A small network was shown many inputs. Here are its activations along a few directions, one row for each input.
Each table varies a few parts of the input and shows all the possible inputs, shuffled.
Descriptions start from the smaller parts, as in this example, which fits no table here: one of 5 places around a ring, together with either a single point or one of 11 places around a ring or (one of 3 separate values, together with one of 4 places along a line).
Shared parts are said once, and a part with two or three values counts as separate values.
In the rows, zero is written as 128.

Other details of the inputs shift rows strongly along two fixed directions, in all tables alike. That doesn't count.
These rows show it; all are for the same input, with only those details redrawn:
[72, 115, 127, 128, 122, 156, 156, 179, 96, 160, 176]
[70, 114, 129, 123, 124, 154, 155, 180, 93, 162, 175]
[75, 115, 126, 127, 117, 154, 157, 180, 99, 160, 174]
[157, 152, 103, 86, 114, 117, 107, 104, 146, 91, 91]
[157, 158, 102, 89, 113, 120, 106, 103, 146, 90, 90]
[155, 151, 103, 86, 120, 118, 106, 102, 142, 87, 89]
[75, 112, 127, 124, 119, 154, 159, 181, 98, 161, 177]
[96, 96, 124, 98, 124, 213, 110, 124, 157, 124, 109]

A family of inputs:
r1: [174, 132, 141, 138, 151, 97, 83, 52, 169, 84, 134]
r2: [71, 107, 164, 142, 138, 145, 170, 187, 109, 151, 159]
r3: [131, 171, 108, 114, 114, 58, 152, 157, 79, 125, 154]
r4: [142, 137, 128, 183, 117, 26, 136, 128, 92, 147, 143]
r5: [148, 154, 133, 154, 127, 43, 137, 183, 93, 120, 133]
r6: [174, 174, 138, 145, 139, 62, 142, 175, 85, 140, 136]
r7: [180, 158, 142, 113, 162, 113, 79, 110, 173, 57, 122]
r8: [100, 88, 130, 111, 129, 216, 129, 127, 159, 107, 105]
r9: [131, 153, 107, 158, 116, 45, 167, 106, 78, 134, 158]
r10: [141, 97, 147, 127, 160, 217, 116, 151, 176, 149, 99]
r11: [193, 137, 134, 147, 127, 109, 98, 66, 143, 134, 85]
r12: [149, 133, 133, 139, 120, 92, 119, 56, 159, 107, 83]
r13: [92, 77, 123, 127, 113, 198, 114, 68, 154, 150, 119]
r14: [134, 86, 146, 158, 150, 207, 116, 95, 171, 178, 105]
Changing only one part turns r8 into r9. The same change can be made to r6. Which row results?
Answer: r11
Describe the family of inputs behind these rows.
Answer: one of 2 separate values, together with either a single point or one of 6 places along a line

A family of inputs:
r15: [86, 103, 156, 127, 136, 181, 138, 159, 130, 129, 171]
r16: [150, 129, 134, 122, 141, 133, 120, 126, 159, 116, 78]
r17: [129, 125, 113, 110, 109, 126, 111, 83, 139, 132, 105]
r18: [66, 84, 125, 140, 103, 172, 144, 150, 116, 152, 139]
r19: [99, 98, 146, 162, 143, 167, 143, 119, 125, 155, 174]
r20: [167, 142, 120, 110, 141, 140, 101, 139, 146, 118, 103]
r21: [170, 180, 127, 155, 126, 19, 136, 137, 86, 155, 140]
r22: [90, 99, 122, 144, 124, 178, 156, 118, 111, 170, 149]
r23: [141, 122, 136, 130, 132, 118, 99, 80, 151, 113, 125]
r24: [173, 132, 129, 144, 136, 132, 125, 97, 148, 137, 100]
r25: [160, 138, 136, 112, 136, 143, 113, 136, 142, 111, 89]
r26: [79, 85, 146, 161, 125, 163, 131, 148, 130, 134, 162]
r27: [148, 141, 119, 105, 145, 132, 96, 119, 148, 92, 134]
r28: [87, 164, 123, 130, 111, 85, 183, 199, 50, 158, 189]
r29: [152, 114, 133, 139, 119, 131, 106, 120, 150, 116, 82]
r30: [123, 126, 110, 95, 121, 131, 132, 107, 143, 105, 88]
r31: [143, 179, 129, 132, 138, 17, 157, 143, 97, 101, 160]
r32: [141, 142, 98, 87, 119, 137, 112, 124, 134, 109, 115]
Describe the family of inputs behind these rows.
Answer: one of 3 separate values, together with one of 6 places along a line
Changing only the choice among 3 separate values turns r27 into r32. The same change can be made to r26. Which row results?
Answer: r18
Change only the place on the line of 6 in r24. List by row number the other rows that result.
Answer: r16, r20, r21, r25, r29

A family of inputs:
r33: [104, 99, 153, 134, 132, 177, 124, 177, 140, 147, 134]
r34: [189, 206, 111, 105, 124, 8, 121, 140, 100, 69, 101]
r35: [81, 101, 119, 113, 121, 182, 138, 133, 125, 162, 141]
r36: [77, 106, 133, 119, 117, 180, 146, 141, 133, 142, 149]
r37: [111, 80, 156, 179, 136, 164, 129, 133, 145, 179, 134]
r38: [81, 81, 139, 165, 116, 161, 140, 113, 138, 163, 137]
r39: [93, 106, 134, 124, 141, 194, 128, 172, 135, 124, 149]
r40: [205, 202, 102, 108, 138, 21, 113, 135, 108, 79, 120]
r41: [133, 163, 127, 146, 137, 56, 159, 205, 75, 144, 191]
r42: [159, 107, 127, 132, 123, 124, 96, 57, 170, 100, 62]
r43: [93, 111, 146, 124, 136, 187, 137, 158, 131, 141, 141]
r44: [177, 143, 128, 95, 138, 148, 86, 90, 174, 93, 73]
r45: [110, 84, 154, 178, 138, 164, 128, 130, 137, 176, 138]
r46: [178, 134, 122, 102, 139, 145, 96, 91, 180, 109, 58]
r47: [184, 200, 108, 99, 120, 11, 137, 113, 99, 80, 110]
r48: [84, 94, 131, 118, 131, 186, 138, 163, 132, 123, 150]
r49: [104, 104, 134, 143, 126, 189, 144, 147, 118, 160, 130]
r50: [105, 168, 108, 133, 117, 47, 174, 188, 63, 126, 198]
r51: [183, 126, 141, 127, 153, 144, 75, 57, 185, 90, 94]
r52: [173, 137, 128, 96, 133, 145, 78, 106, 176, 81, 64]
r53: [72, 100, 133, 120, 110, 175, 137, 157, 134, 130, 140]
r54: [86, 96, 134, 122, 130, 178, 154, 145, 131, 152, 130]
r55: [89, 88, 155, 151, 142, 173, 137, 116, 140, 137, 165]
r56: [149, 134, 104, 87, 119, 145, 108, 71, 173, 94, 62]
r57: [132, 171, 125, 147, 140, 48, 177, 187, 65, 170, 174]
r58: [97, 99, 159, 158, 151, 177, 131, 128, 139, 139, 168]
r59: [105, 156, 133, 165, 129, 45, 173, 142, 74, 143, 212]
r60: [169, 124, 111, 102, 114, 148, 104, 69, 158, 95, 55]
r61: [122, 151, 138, 188, 132, 35, 171, 165, 62, 167, 176]
r62: [107, 106, 151, 133, 137, 180, 133, 160, 139, 158, 144]
r63: [107, 152, 129, 157, 128, 50, 158, 138, 67, 152, 215]
r64: [155, 127, 122, 85, 118, 137, 93, 97, 170, 65, 59]
r65: [163, 130, 97, 95, 106, 148, 91, 61, 150, 107, 70]
r66: [80, 101, 116, 110, 121, 184, 122, 151, 125, 134, 162]
r67: [93, 108, 137, 128, 140, 183, 147, 156, 131, 154, 129]
r68: [115, 162, 108, 151, 104, 52, 185, 161, 52, 163, 175]
r69: [118, 98, 140, 151, 127, 182, 138, 149, 128, 176, 131]
r70: [145, 130, 107, 78, 109, 143, 78, 87, 164, 79, 74]
r71: [110, 91, 164, 167, 152, 173, 126, 132, 149, 157, 169]
r72: [177, 200, 94, 90, 112, 18, 120, 101, 95, 92, 122]
r73: [189, 134, 116, 113, 128, 152, 92, 78, 163, 110, 60]
r74: [174, 166, 102, 137, 110, 13, 116, 77, 102, 116, 111]
Describe the family of inputs behind these rows.
Answer: one of 6 places along a line, together with either one of 2 separate values or one of 5 places along a line
Changing only the place on the line of 6 turns r67 into r57. The same change can be made to r49. Which row results?
Answer: r73
Change only the place on the line of 5 in r72. List by row number the other rows that result.
Answer: r35, r65, r66, r70
Change only the choice among 2 separate values in r42. List by row number the other rows that result.
Answer: r55
Change only the place on the line of 6 in r64. List by row number the other rows that result.
Answer: r33, r34, r52, r53, r70
